A small network was shown many inputs. Here are its activations along a few directions, one row for each input.
In each table, some parts of the input vary, and every possible input appears once, in random order.
Descriptions start from the smaller parts, as in this example, which fits no table here: one of 8 places around a ring, together with either a single point or one of 11 places along a line or (one of 2 separate values, together with one of 6 places along a line).
Shared parts are said once, and a part with two or three values counts as separate values.
(in the rows, 128 means zero)

Other details of the inputs shift rows strongly along two fixed directions, in all tables alike. That doesn't count.

Table:
row 1: [146 181 125 130  88 166 164 123 135 114  79 111 127 129 155]
row 2: [128  76 125 141 172 118  99 118 124 111 145 142 132 118 113]
row 3: [ 89 156  88 107 128 117 120 142 120 193 186 158  98 122 131]
row 4: [105 141 126 108  86 133 152 131 131 121 147 126 126 119 127]
row 5: [135 149 148 121  71 153 171 112 131  96  95  94 141 119 139]
row 6: [144 165 136 119  91 170 174 118 130 103  89 112 121 119 148]
row 7: [142  76 141 162 192 120  84 129 114 115 111 133 158 138 134]
row 8: [ 96 152  83  99 122 118 107 153 142 177 191 171 103 127 141]
row 9: [ 90 144 103  83 108  97 109 171 141 167 195 164 101 118 107]
row 10: [125  68 114 137 184  75  51 157 121 128 196 174 120 132  91]
row 11: [173  54 181 193 191 129 127  87 127  64  63 107 154 144 120]
row 12: [139 173 125 125  90 159 163 112 141 112  68 107 138 127 147]
row 13: [138 173 129 127  90 162 159 117 141 110  72 112 129 121 154]
row 14: [119 149 116 104 106 146 144 130 134 131 137 140 110 118 142]
row 15: [ 95 139  97  77 123 121 119 142 147 183 199 149 103 114 127]
row 16: [137 155 151 118  73 159 168 112 136  98  94  86 137 120 138]
row 17: [162  55 173 179 185  85  95 128 130  86 104 125 147 151  92]
row 18: [146  82 148 185 196 107 114 102 113 133 112 129 141 156 113]
row 19: [137  60 160 168 173 102 118 115 126  97 137 129 145 149 112]
row 20: [125  57 127 167 228  94  60 132  89 155 163 150 145 141 115]
row 21: [124 154 130 100  84 117 137 149 141 134 130 122 123 120 115]
row 22: [122 172 104 129 112 143 149 127 111 161 127 126 106 132 142]
row 23: [134 155 140 116  92 165 170 113 136 100  80 109 121 111 146]
row 24: [ 94 156  82 109 127 116 115 144 118 193 190 162  95 129 135]
row 25: [141 161 142 124  79 161 176 119 124  93 100 106 133 126 141]
row 26: [149 165 153 112  75 140 151 133 145 106  79  87 130 124 121]
row 27: [165  80 181 166 159 121 104 136 110  71  64 100 161 138 115]
row 28: [131  70 116 140 187  78  57 160 116 128 200 171 122 133  87]
row 29: [128 150 145 122  79 155 169 116 130  92  93 103 132 117 139]
row 30: [ 87 136  97  89 108 113 122 151 131 161 213 166 106 122 126]
row 31: [160  73 169 163 175 144 118 110 108  77  70 103 158 129 136]
row 32: [ 94 136  95  81 120 117 125 142 142 178 197 157 108 112 128]
row 33: [ 96 166  85  94 126 115 119 136 129 210 191 141 105 126 129]
row 34: [118 152 129 103  86 119 137 152 139 125 127 127 120 123 110]
row 35: [147 182 127 118  89 162 158 111 149 125  74  93 134 127 153]
row 36: [145 174 124 122  91 156 160 110 144 122  72 103 141 125 151]
row 37: [ 95 161  83  99 126 111 124 135 124 206 185 148 110 125 129]
row 38: [158  60 152 191 204 106  97 104 133 102 101 133 153 155 119]
row 39: [125 154 114 135 124 137 141 113 116 145 109 118 127 130 131]
row 40: [132  57 156 158 179 113  95 131 103  96 135 125 156 134 123]
Description of these inputs: one of 5 places along a line, together with either one of 2 separate values or one of 6 places along a line.
Question: The inputs of row 36 and row 5 match in every part but the place on the line of 5. If row 12 is changed in the same way as row 36 into row 5, which row does it become?
Answer: row 4
Question: The inputs of row 40 and row 20 match in every part but the place on the line of 5. If row 25 is changed in the same way as row 40 into row 20, which row does it become?
Answer: row 22
Question: Which other rows does row 39 become when the place on the line of 6 takes its other values? List them by row number.
Answer: row 3, row 22, row 24, row 33, row 37
Question: Which other rows does row 33 become when the place on the line of 5 takes its other values? List them by row number.
Answer: row 15, row 16, row 26, row 35
Question: Which other rows does row 18 become when the place on the line of 5 takes its other values? List them by row number.
Answer: row 11, row 17, row 19, row 38
Question: Which other rows does row 11 become when the choice among 2 separate values takes its other values? List them by row number.
Answer: row 31
Question: Which other rows does row 9 become when the place on the line of 6 takes its other values? List them by row number.
Answer: row 10, row 21, row 26, row 28, row 34
